Each row below holds a small network's activations on one input, seen along a few directions.
Each table varies a few parts of the input and shows all the possible inputs, shuffled.
Descriptions start from the smaller parts, as in this example, which fits no table here: one of 6 places along a line, together with either a single point or one of 9 places around a ring or (one of 3 separate values, together with one of 8 places around a ring).
Shared parts are said once, and a part with two or three values counts as separate values.

Other details of the inputs vary at random and push rows far along two fixed directions, the same in every table; ignore that.

Table:
x1: [ 14 -10 -36   1 -25  22  14  -5  42  -5  -5  -4  15  -1 -13  25]
x2: [ 52 -18 -24  26 -11   5  18 -18  66  -4  19  17  60  15   1 -14]
x3: [-23  31   2   1  32 -35  -3 -12 -40 -20  11 -39 -62   4   3  54]
x4: [-19  27   1  -3  23 -28 -15 -23 -38   1  21 -45 -71   9   8  38]
x5: [ 27  -7 -30  -2 -26  26  14 -23  36  15   2 -14  -2  19  -5  -3]
x6: [ 25 -27  13  14  10  27   0  21  -4  14   9  40  25   9   7 -48]
x7: [ 40 -26 -20  18  15  19  11   6  25   7   8  30  50  13   1 -30]
x8: [  2  -5 -50  -3 -22 -30   2  -9  27  -8  -5  18  27   9   0  12]
x9: [ 13   4 -39   5  -8  -2  31 -28  30 -15   4 -34 -21   4 -13  37]
x10: [-43   3  65 -21 -15  40 -17  38 -69   0 -37  33   2   7   0 -47]
x11: [ 43 -30 -26   7 -19 -12  16 -12  79   6  16  26  66  -1   6  -3]
x12: [-39  30  34  -3  28 -29 -15  -2 -67 -14  12 -29 -88   2   4  40]
x13: [-17   2  32 -16   0  22 -31  45 -37   1 -24  33  22  11   8  -3]
x14: [-20  25  22   7  37 -33  11  -7 -21  -7   8 -54 -54 -31  -6  23]
x15: [ 36 -29 -57   8 -21  -9   4   2  48   8   2  33  53  28  17  14]
x16: [  8   7 -49  31 -14 -31   4 -36   3 -13  19  -6 -27  17  -8  21]
x17: [-14  -1 -57  -2 -12 -29  17 -32  27 -13   2 -18  -8 -10   1  38]
x18: [-10  -6  75 -32  23  43 -27  45 -56  26 -12  26  11  -1   9 -68]
x19: [ -1  -2  72  -6  -1  22  -9  27 -16   1  -1  29  12  -2   8 -44]
x20: [  1  -9 -11  -8  34 -28  10  -7  13   5  14  -3 -12 -25   5  19]
x21: [ 23  -3 -11  17  -3  -3   4 -12  50  -4  21   5  31 -13  -2  11]
x22: [-21  -4  88  -9   7  28 -16  58 -49  16 -24  22   4 -10   2 -62]
x23: [  4   2  68 -21  -1  29 -19  20 -13  14  -5  16  19   1  12 -53]
x24: [ 14  -3 -44  13 -25  15   4 -33  16  12   5  -6   9  21   2 -11]
x25: [-30   6  33 -18  -8  31  -5  25 -43 -10 -36  17  20   8  -3 -28]
x26: [ 14   0 -30  31  11 -22   9 -17  36   3  15 -30  -6 -28  -7  27]
x27: [-12  -8  -9  -2 -25  35 -11  17   1  -4 -26  30  47   4  -4 -17]
x28: [-45  18  55 -27  35 -42  -2  12 -38   1 -11 -44 -55 -54  -1  27]
x29: [ 27  -1 -27  26   8 -16   8 -28  31  18  25 -40 -20  -6   3  -3]
x30: [-37  39  -5  -4  18 -43  -1 -21 -43 -29   1 -36 -58  -6 -10  38]
x31: [-29  36  -8  -6   7 -35 -13 -33 -42  -5  12 -42 -66  -1  -5  24]
x32: [  3  -8 -41 -16 -17 -18  28 -21  42  -7   2 -28 -17 -13  -7  49]
x33: [ 13 -19  14  -4 -33  46   9  19  10   6 -19  28  18  22  -8 -28]
x34: [ 32 -27 -23  17  11  22  -1  11  32  12   7  37  53  -2   0 -19]
x35: [-30  12  24 -19 -14  13 -29  36 -38  -9 -32  34  25   2  -6 -18]
Each input here is: one of 5 places along a line, together with either one of 3 separate values or one of 4 places along a line.
Changing only the place on the line of 5 turns x25 into x10. The same change can be made to x30. Which row results? -> x16
List by row number the other rows that have the place on the line of 5 in common with x4. -> x5, x18, x23, x24, x29, x31
A walk changes only the place on the line of 5. It starts at x4 and steps to x12. List the rest of the walk in order. -> x3, x13, x15

Table:
x36: [-18   2  24 -24   6   5 -16  29 -37  -7 -14  25   0  12   6  12]
x37: [ -9   6  34 -12   0  28 -12  19 -36   4  -7   6 -18  21   3  -9]
x38: [ -8   4 -32   2   5  -4  21 -16  13  -6   0 -34 -25 -20 -12  33]
x39: [-17   2  56 -40   5  11  -4  23  -7  11 -13  -4  -1 -25   3 -15]
x40: [ 69 -33 -49  33  -8   0  19 -33  73  23  37   2  30  19  10 -19]
x41: [ -1  12 -15  25  21 -39   4 -14  11 -18  22 -13 -13 -20   0  29]
x42: [-10  -2  48 -26  24 -14 -15  28 -19  14  -4   9   3 -16  12 -10]
x43: [ 40 -34 -16  22 -13  53   0  19  19  22  -9  40  58  26   1 -54]
x44: [ -5   1 -37  14  27 -24   5 -11   0  -5  12 -14 -21 -13  -2  36]
x45: [ -6   8 -26  -8 -13  -6  15 -18  15 -14   0 -26 -33   4  -7  48]
x46: [-19  16 -34  -2 -26 -24   8 -33   7 -11  -3 -27 -24  -4  -7  26]
x47: [-10  12  55   6  14  12  -7  15 -31  -2   1   4 -10 -10  -5 -32]
x48: [ 21 -24 -35   6 -35  10 -14  11  18   6 -17  59  81  38   7 -38]
x49: [-27  13  56 -14   1  12  -2  21 -17 -12 -20   1   7 -25  -8 -14]
x50: [  0  18 -29  18  -8 -20  -3 -38  -8  -4  17 -28 -35  13  -1   8]
Describe the family of inputs behind these rows. -> one of 3 separate values, together with one of 5 places along a line
Changing only the place on the line of 5 turns x47 into x43. The same change can be made to x41. Which row results? -> x44
